Each row has a name. Each question is about the rows just above it.

[167 110 147 154 164 152 156 170 120  87 170 130  93 128  95 155 167  90
 179 128 144 179 118 129 144]  Rivi
[141 125  77 127 157 145 145 144 106 105  92 127 149 182 151 178 147 109
 121 117 106  74 159 101 141]  Ked
[174  95 176 168  80 115 118 152  92 168 142 150 175 106 128 172 161 110
 128 110 149 110 146 167 181]  Vonup
Print row Vonup. => [174  95 176 168  80 115 118 152  92 168 142 150 175 106 128 172 161 110
 128 110 149 110 146 167 181]
Print row Rivi. => [167 110 147 154 164 152 156 170 120  87 170 130  93 128  95 155 167  90
 179 128 144 179 118 129 144]

[136 143 129 127 152 130 122 138 126 130 127 126 126 125 137 162 128 130
 117 143 117 153 145 132 125 151 164 119 104 136 133 128 128 139  85 125
  91 130  91 117 147 104 145 131 158 124 129 118]  luko
[126 118 124 147 122 132 114 173 114 149 115 134 127 136 142 174 121 102
 131 143 127 144 124 141 132 112 148 108  94 146 131 135 139 135  80 156
  99 127 112 129 117 120 131 146 145 130 142 155]  Bizan
[124 117 108 147 122 130 114 175 114 149 114 134 127 136 142 174 121 102
 131 142 126 143 125 141 133 111 148 108  95 145 130 135 140 135  80 157
 100 128 113 130 118 122 131 146 144 129 143 125]  rulu
[150 137 107 122 126 144 109 131 125 148 124 135 136 145 141 149 133 132
 121 127 142 156 117 134 114 110 141 141 107 170 146 120 129 133 101 122
  93 130 105 123 122 107 133 122 162 130 111 138]  Faki
[115 123 120 154 130 110 123 184 115 136 112 130 116 122 136 157 118 104
 135 138 126 142 131 146 138 113 143 113 107 140 132 148 143 139  94 157
 110 137 114 132 124 127 132 145 148 121 140 156]  zet
[142 140 134 133 151 133 120 138 125 132 131 128 125 125 132 163 124 112
 123 150 125 158 132 135 130 144 148 124  93 153 137 139 138 135  82 126
  83 129  89 115 136 105 145 137 164 136 128 126]  raka
[135 143 132 127 153 129 123 138 126 129 128 125 125 124 137 163 127 128
 118 145 116 154 145 132 126 152 163 118 102 136 132 129 128 139  85 126
  89 130  91 116 147 104 146 132 157 124 132 118]  Pud
[124 117 108 147 122 130 114 175 122 149 114 134 127 136 142 174 121 102
 131 142 126 143 125 141 133 111 148 108  95 145 146 135 140 131  80 157
 100 118 113 130 118 122 141 146 144 129 143 125]  Viled
[124 117 124 147 122 130 114 175 114 149 114 134 127 136 142 174 121 102
 131 142 126 143 125 141 133 111 148 108  95 145 130 135 140 135  80 157
 100 128 113 130 118 122 131 146 144 129 143 156]  Tovo
[124 117 108 147 122 130 114 175 122 149 114 130 127 136 142 174 121 102
 131 142 126 143 125 141 133 111 148 108  95 145 146 149 140 131  80 157
 100 118 113 130 118 127 141 146 144 129 143 125]  Fepib
[141 141 134 132 152 133 120 139 125 131 130 128 125 124 133 163 124 114
 123 150 123 158 134 135 130 145 150 123  94 152 136 139 137 136  82 126
  83 129  88 115 139 105 146 137 164 135 129 124]  maru
Print row Faki. => [150 137 107 122 126 144 109 131 125 148 124 135 136 145 141 149 133 132
 121 127 142 156 117 134 114 110 141 141 107 170 146 120 129 133 101 122
  93 130 105 123 122 107 133 122 162 130 111 138]
Print row raka. => [142 140 134 133 151 133 120 138 125 132 131 128 125 125 132 163 124 112
 123 150 125 158 132 135 130 144 148 124  93 153 137 139 138 135  82 126
  83 129  89 115 136 105 145 137 164 136 128 126]
Print row Fepib. => [124 117 108 147 122 130 114 175 122 149 114 130 127 136 142 174 121 102
 131 142 126 143 125 141 133 111 148 108  95 145 146 149 140 131  80 157
 100 118 113 130 118 127 141 146 144 129 143 125]

[127 172 102 145 102 152] -> rute
[ 98 173 133 146 128 114] -> Nanep
[ 93 115 181  71 171 114] -> rusar
[127 172 102 188 111  98] -> binar
[ 98 132 165  98 163 102] -> Duvug
[142 111 122 113 116 164] -> nobiz
[103 185 129 151 136  92] -> vepum
Print row nobiz. => [142 111 122 113 116 164]
Print row rusar. => [ 93 115 181  71 171 114]
Print row binar. => [127 172 102 188 111  98]
Print row vepum. => [103 185 129 151 136  92]

[ 90 129 116 119 129  93 147 130 115 121 117 113 124 133 118 128 116 132]  zipi
[ 71 129  99 108 133  69 150 135 119 106 113 118 114 137 122 135 119 131]  tofo
[ 99 124  97 117 139  89 135 136 135 100 122 135 112 136 133 136 133 128]  gita
[ 79 117  93 133 140  73 164 128 109 107 117 107 121 139 114 119 110 134]  Zeg
[114 118 107 141 138 107 146 126 121 116 126 120 126 134 122 118 121 130]  Soki
[125 119 104 133 140 114 129 131 138 107 130 138 118 133 135 128 136 126]  fas
[104 132 120 112 128 104 132 133 127 120 121 127 121 131 128 136 127 129]  Tun
[ 96 113  85 138 147  82 153 130 124  97 123 123 116 140 124 120 123 130]  Dud
[ 74 118  81 124 144  63 158 133 120  94 116 119 112 141 121 127 119 131]  Zabos
Print row Dud. => [ 96 113  85 138 147  82 153 130 124  97 123 123 116 140 124 120 123 130]
Print row Soki. => [114 118 107 141 138 107 146 126 121 116 126 120 126 134 122 118 121 130]

[132 129 143 126 135 111 160 117 126] -> Bes
[140 117 120 129 123 114 142 139 139] -> rozip
[132 129 143 126 135 111  97 117 126] -> bivas
[140 178 148 135 124 129 174 115 134] -> gis
Print row Bes. => [132 129 143 126 135 111 160 117 126]
Print row bivas. => [132 129 143 126 135 111  97 117 126]
Print row gis. => [140 178 148 135 124 129 174 115 134]

